A small network was shown many inputs. Here are its activations along a few directions, one row for each input.
Each table varies a few parts of the input and shows all the possible inputs, shuffled.
Descriptions start from the smaller parts, as in this example, which fits no table here: one of 8 places around a ring, together with either a single point or one of 11 places around a ring or (one of 2 separate values, together with one of 6 places along a line).
Shared parts are said once, and a part with two or three values counts as separate values.

Other details of the inputs shift rows strongly along three fixed directions, in all tables alike. That doesn't count.

Rows:
R1: [31, -18, 6, 15, 30, -3, -51, 17, -30, 48, -26]
R2: [6, -14, 14, 10, -2, -20, 82, 10, 61, -58, 8]
R3: [-59, 0, 23, -7, -2, -14, -2, -25, 30, 17, 5]
R4: [30, -25, 14, 34, 20, -23, 39, 21, 17, 2, -19]
R5: [28, -19, 3, 10, 23, -3, -44, 22, -32, 45, -21]
R6: [34, -14, 3, 16, 21, -8, -47, 14, -29, 50, -32]
R7: [36, -28, 5, 32, 10, -22, 39, 13, 22, -1, -21]
R8: [-4, 16, -16, -3, -16, 20, 5, -10, -20, -24, 8]
R9: [-43, -11, 22, -13, -6, -2, -8, -21, 6, 43, -10]
R10: [-52, -7, 25, -28, -14, -10, 23, -31, 40, -11, 9]
R11: [4, 22, -7, -17, -14, 9, -4, -6, -4, -32, 22]
R12: [12, 6, -3, 7, 8, 16, -19, 7, -24, -1, 1]
R13: [24, -26, 13, 27, 17, -18, 38, 28, 11, -3, -7]
R14: [-38, -22, 24, -12, 4, 1, -22, -28, 14, 48, -12]
R15: [6, 26, -2, -13, -16, 12, -8, -5, 0, -29, 18]
R16: [25, -7, 6, 20, 21, -8, -38, 18, -34, 47, -39]
R17: [0, 22, -13, -1, -18, 24, 5, -12, -12, -25, 8]
R18: [-40, -25, 21, -16, 6, -3, -15, -29, 11, 43, -7]
R19: [-10, 24, -25, -6, -15, 10, -2, 5, -1, -26, 19]
R20: [33, -20, -1, 11, 29, -10, -48, 16, -36, 51, -30]
R21: [6, 12, -7, -16, 0, 5, -2, 6, -5, -27, 7]
R22: [-45, -12, 22, -14, -1, -4, -1, -30, 9, 35, -8]
R23: [-46, -7, 25, -28, -8, -8, 18, -32, 43, 8, 14]
R24: [-6, 29, -23, -6, -12, 6, -4, 3, -7, -21, 21]
R25: [3, 10, -17, -7, -23, 22, 0, -7, -11, -21, 16]
R26: [27, -22, 6, 29, 13, -24, 52, 15, 15, -6, -16]
R27: [-4, 15, -13, -6, -17, 24, 5, -3, -15, -24, 17]
R28: [11, 1, 13, -1, 6, -12, -8, 10, 4, -3, -11]
R29: [3, 20, -13, -22, -5, 16, -4, -2, -3, -28, 18]
R30: [6, 17, -18, 6, 6, 0, -24, 11, -9, -1, -3]
R31: [28, -25, 16, 33, 21, -21, 37, 24, 16, 3, -16]
R32: [0, 8, -20, -4, -26, 24, 1, -7, -12, -23, 9]
R33: [1, 4, -16, -8, -8, 24, -2, -11, -11, -29, 22]
R34: [14, 12, -6, 7, -1, 13, -15, 3, -23, 1, -4]
R35: [3, 22, -11, -21, -12, 19, -3, 5, -2, -26, 20]
R36: [4, 9, -16, -4, -15, 25, -3, -14, -6, -27, 15]
R37: [10, 9, -10, 6, -7, 12, -11, 10, -29, 3, -8]
R38: [13, 16, -4, -11, 1, 11, -6, 6, 3, -17, 7]
R39: [19, 3, -16, 1, -10, 13, -14, 3, -21, 3, -4]
R40: [13, 6, -9, 2, 7, 10, -16, 5, -31, 2, -2]
R41: [33, -30, 1, 27, 9, -24, 47, 12, 20, -7, -14]
R42: [7, -14, 15, 9, -11, -24, 77, 14, 51, -53, 11]
R43: [11, 3, -6, 2, 11, 13, -18, 7, -30, -1, 3]
R44: [5, 14, -22, 1, 9, -3, -21, 11, -15, -2, 1]
R45: [-52, -1, 12, -17, 7, -21, -5, -26, 23, 33, -1]
R46: [-52, 1, 16, -12, 5, -18, -11, -25, 27, 36, -6]
R47: [-58, -3, 19, -11, 2, -18, 0, -24, 23, 18, 7]
R48: [11, 17, -1, -10, -14, 4, -3, 7, -3, -20, 16]
R49: [31, -33, 8, 27, 12, -20, 37, 25, 18, 1, -9]
R50: [9, 20, -17, 5, 7, -2, -23, 8, -9, 1, 0]
R51: [-2, 19, -15, -5, -22, 23, 8, -5, -15, -21, 11]
R52: [18, 2, 7, -3, 6, -8, -6, 15, 4, 12, 1]
R53: [31, -33, 1, 29, 10, -24, 41, 15, 16, -5, -19]
R54: [-60, -2, 20, -10, -8, -14, 6, -19, 28, 15, 11]
R55: [-47, -14, 25, -14, -2, 2, -4, -19, 10, 37, -4]
R56: [-4, 14, -12, -6, -8, 23, 4, -7, -17, -27, 19]
R57: [-1, 20, -9, -21, -13, 16, -5, 6, -7, -31, 14]
R58: [19, 1, -15, 1, -2, 10, -17, -1, -24, -1, 0]
R59: [6, 18, -19, 0, 1, -3, -18, 14, -13, 2, 5]
R60: [-38, -25, 20, -15, -1, -3, -21, -23, 9, 52, -14]
R61: [7, 17, -21, 0, 10, -6, -20, 8, -15, 2, 3]
R62: [8, 27, -6, -15, -12, 18, -5, -5, 4, -28, 22]
R63: [33, -31, 6, 35, 10, -22, 35, 16, 20, 1, -25]
Description of these inputs: one of 3 separate values, together with either one of 4 places along a line or one of 5 places around a ring or (one of 2 separate values, together with one of 6 places along a line).
Q: Changing only the choice among 3 separate values turns R14 into R18. The same change can be made to R16. Which row results?
A: R8
Q: Changing only the choice among 3 separate values turns R32 into R53. The same change can be made to R48. Which row results?
A: R11
Q: Which other rows does R61 become when the place on the line of 4 takes its other values? List them by row number.
A: R44, R45, R47
Q: Which other rows does R41 become when the choice among 2 separate values takes its other values? List them by row number.
A: R26
Q: A walk changes only the place on the ring of 5. It starts at R38 and steps to R62. List the rest of the walk in order.
A: R15, R28, R2

Rows:
R64: [22, 8, -28, 30, -6, -4, 43, 21, 6, -42, 19]
R65: [6, -23, 19, 2, 29, -17, -24, 19, -12, 46, -11]
R66: [-24, 16, -17, -36, -23, 19, -11, -29, 9, -24, 24]
R67: [-3, 35, -18, -10, -3, 18, -61, -5, -51, 9, -7]
R68: [-43, -16, 45, -16, 1, -21, 26, -18, 38, 18, -10]
R69: [25, 5, -7, 18, -11, 1, 35, 9, 26, -38, 14]
R70: [-31, 23, -10, -40, -22, 24, -10, -18, -9, -25, 29]
R71: [-4, 27, -24, -15, 5, 19, -61, -5, -52, 8, -4]
R72: [-31, -21, 27, -2, 0, -16, 34, 0, 38, 14, 7]
R73: [-12, -56, 28, 8, -8, -3, 34, -29, 33, 31, -24]
R74: [73, -30, -3, 34, 11, 11, 5, 40, -45, 5, -29]
R75: [-41, -26, 19, 9, 13, -20, 32, -20, 35, 11, -2]
R76: [-7, -15, 6, 9, 19, -33, -22, 12, -3, 62, -33]
R77: [68, 5, 1, 31, 26, -5, -4, 49, -34, -14, -8]
R78: [40, -4, -11, 11, 4, -10, 42, 13, 23, -51, 6]
R79: [-23, 28, -20, -34, -33, 23, -17, -25, 5, -20, 23]
R80: [70, 14, -21, 16, 11, -6, -12, 58, -39, -13, -7]
R81: [-31, 22, 0, -36, -17, 24, -5, -22, -5, -31, 23]
R82: [13, -18, 8, 8, 19, -18, -33, 12, 3, 55, -20]
R83: [-26, 14, -17, -28, -19, 28, -14, -30, 7, -22, 34]
R84: [10, 8, -13, 30, -6, -4, 42, 12, 13, -33, 9]
R85: [12, -17, 25, 11, 26, -19, -34, 3, 2, 50, -28]
R86: [-26, 15, -8, -25, -13, 30, -12, -34, 8, -27, 28]
R87: [-13, -20, 4, 11, 28, -20, -29, 2, -12, 56, -17]
R88: [0, 21, -5, -19, 9, 30, -59, 2, -49, 7, 10]
R89: [29, 3, 4, 23, -2, -4, 52, 30, 17, -41, 12]
R90: [44, 13, -12, 13, -8, -3, 35, 13, 14, -58, 9]
R91: [9, 35, -16, -21, -13, 22, -67, -4, -34, 15, -5]
R92: [-5, -15, 18, 23, 28, -23, -22, 4, -8, 49, -29]
R93: [-53, -25, 15, -9, 3, -29, 27, -24, 39, 26, -8]
R94: [-53, -13, 24, -1, -7, -26, 30, -22, 44, 26, -15]
R95: [-31, 33, 1, -31, -31, 25, -5, -16, -2, -22, 19]
R96: [35, -26, -14, 38, -8, 8, 65, 3, -3, -27, -7]
Q: Changing only one part turns R64 into R82. The same change can be made to R92. Which row results?
A: R85
Q: Describe the family of inputs behind these rows.
A: one of 3 separate values, together with either a single point or (one of 2 separate values, together with one of 5 places around a ring)
Q: Which other rows does R92 become when the choice among 2 separate values takes its other values? List them by row number.
A: R67
